A small network was trained on made-up records. Each row is its average activation on records with the value named, seen along a few directions.
Values that are neighbours, or in one group, have similar rows; names and order tell nothing.
Strong random noise was added to every row along 2 fixed directions; ignore it. To show where, here is one row again and again, with new noise each time:
[-247 -296 -137  -72   27  369 -140  174  144  151 -215 -163 -125  -54
 -264  -16  144]
[-612 -545  -75   -2 -249  710 -215  155  205 -181 -247 -379 -624 -487
 -412 -124  351]
[-220 -266 -141  -81   41  346 -112  129  177  149 -206 -154 -120  -36
 -256   10  110]
[-222 -243 -141  -90   28  350  -63   30  260   88 -192 -170 -190  -67
 -263   47   69]


Field K:
k4: [ 312  110 -287 -386  138 -370  -33  117  135   88  108   44  530  195
  100 -205 -311]
k5: [ 367  202   48 -277   64  -46  207 -499  322 -165  228  214 -289   76
  367  387 -180]
k13: [ 599  224  -63  -38 -191  -77  189   24  -49  560  471  334  208   14
  274 -175  -95]
k9: [-167 -189  -97 -103 -290   31 -187  227  146 -639 -154  -23 -174 -213
  162 -224  116]
k19: [ -98 -381 -127 -333 -204  463  -31  -70  204 -189  -85 -229 -396 -253
  -69  -81  -42]
k17: [ -60  286    2  209   82 -265  148 -204  221  -57 -175 -106  361  188
 -199   10   -9]
k25: [-260   36  290  301 -231  -48 -236  -78 -340 -510   58   40  -14 -195
 -102 -216  177]
k14: [-236 -138   26  -49 -369   78 -275  446 -194  -60  247  -30    9 -483
  -48 -532   67]
k11: [  80 -172   41 -342   35  212   21 -109  228 -487  -99 -126 -279  152
  217   84 -134]
k12: [  56 -253   17 -359  -89  356 -119  296 -377  318  208  -32    1 -200
   47  -92  116]
k18: [ -42  -80  -33  244   59 -117  122  173 -246  500   22  108  135 -247
  203  -42  -74]
k3: [-425 -371  -94   60 -226  454 -171  151 -125  176    4 -226 -490 -464
 -267   77  161]
k24: [-483 -204  233  453 -115  124  140  -76 -296  -17  -71 -198 -571 -580
  -93   -3  182]
k2: [ 163  268   52   64  222  -82  288 -396  -21 -312   69  170 -362  264
  137  444   50]
k15: [ 157  267  -62  136  396 -271  450 -538  206  141  115   23  -95  268
    1  687 -150]
k6: [ 355  463 -271 -340  406 -210  484 -665  686  224   -2  -10  156  466
    8  484 -716]
k16: [-307 -206 -179   69 -293   54 -361  284   71   14 -235 -221    7 -192
 -272 -223   60]
k23: [ 283  377   20   54  157 -415  -14  149 -143 -178 -244  242  633  650
  128   23  -26]
k20: [ 239  -34  282  195 -444  247  -54  154 -182 -123  455  174 -184 -174
  289 -362  355]
k10: [ -23  258   17  -64   31  -20   13 -195  -63 -382 -108   76  -68  464
   48  200  198]
k21: [ -25  252  259  242   20 -449   70 -233   -6   95  -40  -56  187  -47
 -181   50 -112]
k22: [-409  -82   49   97 -105 -120 -364  365 -385  319  -51   50  231 -310
 -177 -563   78]
k8: [-232 -212  277  135 -351   81 -105   98   11 -678  268  -57 -289 -425
   15 -338   10]
k7: [-264 -118   23  182  110  217 -117  135  -85  -25 -297 -396  -83   20
 -199   93  380]
k1: [   9 -114  362  418   40   -4  135 -178 -182 -406   24   80 -479 -371
  108  110  178]
The values of K form a network in which each value has 4 neighbours.
Q: List every value one step from k6, in the order listed.
A: k19, k3, k16, k7
Q: List every value one step from k5, in the order listed.
A: k11, k12, k2, k20
Q: List every value one step from k25, in the order listed.
A: k23, k21, k8, k1
Each value of K is a pair of two hidden parts, and every pair occurs once (5 first parts, 5 second parts).
Q: Changing only the second part turns k19 into k14. k6 has the same second part as k19; what does that change turn k6 into?
A: k22
Q: Changing only the second part turns k24 into k15. k1 has the same second part as k24; what does that change turn k1 into?
A: k2
Q: Changing only the second part turns k25 into k10. k21 has the same second part as k25; what does that change turn k21 into?
A: k7
Q: Changing only the second part turns k12 into k4. k5 has the same second part as k12; what does that change turn k5 into?
A: k9
